Each row below holds a small network's activations on one input, seen along a few directions.
In each table, some parts of the input vary, and every possible input appears once, in random order.
Descriptions start from the smaller parts, as in this example, which fits no table here: ring(5) and (point or line(9) or (values(3) and line(4))).
Shared parts are said once, and a part with two or three values counts as separate values.

Rows:
R1: [ -2  13  25 -10   7  -8  19  13 -45  -9  20  20  28   7 -16   2]
R2: [ 15  21  10 -13   1  -3  -8  19 -51  -9  31  14  23   3 -26  14]
R3: [ -9 -30   9  -6  -4  14   9   4   9  11  -9  19 -27  15  -4 -21]
R4: [ -6  36   5 -20  20   4   2 -21  35 -24  -3 -10  25  -1  -8  50]
R5: [-12  34 -13 -21  24  -6 -22 -10  28 -35  21   0  10   8  -4  51]
R6: [ 18 -15  17  -4 -27  21  -1   3  13  22 -21   7 -10   5  -9 -13]
R7: [ 15  17  16 -23 -10   6  16   1 -43   6  18   3  41  -4 -32   7]
R8: [ 29  29 -93  60   3  18  59 -21 -42  21  23   7   8 -33  90  -7]
R9: [  6 -19  -6   0 -10  18 -26  10   2  10  -1  15 -32  19 -12 -11]
R10: [-22 -45  11  15  -3 -21  -8   3  22  11 -28 -20 -27  -7  12 -46]
R11: [-29  27   5 -18  33  -5   4 -22  22 -41  -7  -2  16  13   9  36]
R12: [  0 -35   6  21 -19 -15 -10   5  33  25 -30 -28 -18 -12  -7 -35]
R13: [ -3 -32   7  18 -15 -22 -34  18  17  13 -14 -24 -37 -13   7 -29]
- Describe the family of inputs behind these rows. => point or (values(3) and line(4))

Rows:
R14: [ 11 -60   6  41 -50 -23  40  41 -71  64   6  -5 -18 -22   6 -87]
R15: [ 45 -55 -31  22 -50  56  40   4 -31  72 -14  29 -37   0   3 -68]
R16: [-38 -39  62 -52  -8  19 -38 -13  80 -12 -70  -6 -22  47 -48   8]
R17: [  2 103 -38 -17  58  18  36 -15 -74 -64  73  57  62  14  40  85]
R18: [ 16 124  20 -43  37   9  53 -29 -47 -57  42  19 123   4 -25 106]
R19: [  8 -15 -72  52  -3  24  11 -40  70  18 -43 -19 -49 -22  93 -20]
R20: [  1 105 -64 -44  49  27  17 -36 -76 -43  82  13  93   0  -9 105]
R21: [ 21 -40  20 -15 -43  20 -66  24  49  24 -15  14 -58  22 -29 -16]
R22: [ -7 -49  54  11 -23 -53 -71  63   7  11  -2 -23 -46  -6 -39 -34]
R23: [-13 -24 -44  81  16 -49  10  -7  36   8 -29 -49 -28 -46  77 -49]
R24: [-47 -50  86 -35  17 -47 -32   8  56 -20 -30 -32 -19   8 -67 -30]
- Describe the family of inputs behind these rows. => values(3) or (values(2) and line(4))
- Start at R23 and move only the line(4) part, one step at a time. The first step leads to R14. Which rows follow, in order? => R22, R24

Rows:
R25: [ 21  84 -79  35  33   2  34 -17 -58 -28  59  14  43 -25  75  51]
R26: [ 17   5  35 -49 -18  25 -12  23 -44   2  27  41  18  34 -70  15]
R27: [ 24 -32  -7  -2 -44  46 -20  -2  40  42 -31   6 -38  14 -13 -15]
R28: [  2 -17 -13  19 -13 -14 -58  11  44   8 -21 -26 -34  -9  12  -2]
R29: [-41  19  54 -39  32 -15   7 -24  46 -43 -28 -13  32  17 -22  36]
R30: [ 14  68 -51  26  31   0  82 -30 -58 -14  35  -3  71 -33  42  33]
R31: [ 31  59 -86   9   3  56  71 -30 -65  14  46  43  42   0  48  38]
R32: [ -4 -72 -14  57 -17 -38 -26  30  20  30 -17 -24 -75 -28  43 -81]
R33: [ -5  23  34 -34  22 -25 -45  26 -43 -37  47   3  19  -1 -38  26]
R34: [ 14 -85 -10  35 -47  20   3  16  11  66 -37   8 -79   2  17 -91]
R35: [  -9  -79   20   45  -17  -38   22   13   11   31  -34  -34  -47  -30
   19 -100]
R36: [-14  11  61 -34  13 -31  -2  17 -37 -17  20  -8  51   7 -77  10]
R37: [-17   9  18 -47   7  42  -5 -18  38 -21 -24  24  -2  41 -21  46]
R38: [-33  31  16 -29  37  -9 -40 -13  49 -53  -3   2   4  21   4  54]
R39: [ -2 -25  21   5 -22 -20 -10  -2  46  21 -36 -33  -6 -10 -17 -23]
- Changing only one part turns R34 into R35. The same change can be made to R27. Which row results? => R39
- Describe the family of inputs behind these rows. => values(3) and (point or line(4))
- Which other rows agree with R32 in the values(3) part? List them by row number. => R25, R28, R33, R38
- Which other rows does R26 become when the values(3) part takes its other values? List them by row number. => R33, R36
